Each row below holds a small network's activations on one input, seen along a few directions.
Each table varies a few parts of the input and shows all the possible inputs, shuffled.
A made-up example of a description, with smaller parts first: one of 6 places along a line, together with either a single point or one of 11 places along a line or (one of 2 separate values, together with one of 8 places around a ring).
Shared parts are said once, and a part with two or three values counts as separate values.
In the rows, zero is written as 128.

Other details of the inputs vary at random and push rows far along three fixed directions, the same in every table; ignore that.

Table:
row 1: 121,175,82,107,73,143,127,169,168,119,177,92
row 2: 186,76,103,104,111,69,89,113,61,167,133,155
row 3: 114,154,175,136,97,171,149,158,125,154,123,111
row 4: 145,69,103,73,201,50,117,104,118,38,146,89
row 5: 96,153,164,167,141,180,109,84,168,117,56,148
row 6: 162,152,41,131,85,93,88,170,47,185,185,209
row 7: 104,142,132,98,136,109,102,134,166,74,162,88
row 8: 135,105,114,131,169,78,85,81,108,138,139,127
row 9: 101,140,198,169,147,182,156,105,140,148,58,130
row 10: 148,49,117,98,183,23,100,107,101,93,127,56
row 11: 90,167,178,175,182,187,147,90,142,141,92,138
row 12: 97,170,145,170,158,176,117,75,175,117,70,148
row 13: 182,90,143,165,146,162,164,73,63,179,61,238
row 14: 111,114,149,109,132,116,161,157,134,104,147,54
row 15: 103,135,137,113,157,121,155,149,133,99,173,60
row 16: 104,156,121,120,75,141,145,164,162,136,212,107
row 17: 119,153,119,131,89,159,148,144,170,143,103,115
row 18: 123,146,141,152,102,165,174,156,151,155,124,107
row 19: 142,95,76,79,130,78,136,125,122,87,177,111
row 20: 91,150,129,186,165,107,114,155,138,137,58,95
row 21: 128,82,155,113,157,115,134,98,82,107,139,141
row 22: 136,178,97,99,88,142,121,184,178,124,179,99
row 23: 214,118,87,77,53,127,110,165,78,161,156,206
row 24: 145,64,150,120,141,98,152,108,103,110,118,137
row 25: 101,146,163,152,96,170,145,140,146,146,148,130
row 26: 187,128,62,95,91,142,160,145,59,179,199,188
row 27: 91,154,171,189,171,179,157,84,160,139,96,145
row 28: 178,108,95,167,176,165,174,59,91,179,81,240
row 29: 188,107,94,112,75,145,133,109,77,174,105,230
row 30: 103,139,140,116,57,144,138,173,155,137,199,107
row 31: 89,131,151,112,143,118,139,133,137,94,184,76
row 32: 109,136,170,149,165,158,165,129,136,129,85,89
row 33: 97,153,141,131,82,163,118,128,167,134,127,138
row 34: 121,165,151,126,98,166,100,147,170,129,124,140
row 35: 102,93,144,181,220,75,83,84,83,109,48,160
row 36: 164,54,122,73,186,46,119,125,116,43,122,82
row 37: 111,148,168,165,131,173,123,97,165,123,35,137
row 38: 121,141,147,135,152,148,131,124,172,109,63,103
row 39: 122,182,132,130,116,162,107,139,177,129,137,140
row 40: 115,163,130,93,57,146,96,176,161,120,176,112
row 41: 87,135,193,149,159,163,136,112,132,119,108,111
row 42: 116,80,84,125,212,10,101,136,83,67,141,83
row 43: 95,169,133,173,98,119,97,184,128,163,94,118
row 44: 197,101,85,130,100,150,172,121,77,189,121,215
row 45: 96,119,149,123,121,86,74,130,148,126,155,63
row 46: 129,158,134,92,48,140,110,189,159,125,154,100
row 47: 204,121,63,117,91,152,136,116,79,167,98,214
row 48: 132,67,136,142,231,92,167,68,108,80,109,119
row 49: 149,102,80,100,142,58,99,127,110,133,181,87
row 50: 101,168,105,104,64,138,121,156,170,123,194,111
Description of these inputs: one of 5 places around a ring, together with either one of 2 separate values or one of 8 places along a line.
Changing only the place on the ring of 5 turns row 20 into row 42. The same change can be made to row 36. Which row results?
Answer: row 22
Changing only the place on the ring of 5 turns row 3 into row 11. The same change can be made to row 43. Which row results?
Answer: row 6
Change only the place on the ring of 5 in row 10. List by row number the other rows that result.
Answer: row 2, row 8, row 45, row 49
Which other rows agree with row 5 in the place on the ring of 5? List them by row number.
Answer: row 21, row 25, row 30, row 33, row 34, row 35, row 40, row 41, row 45
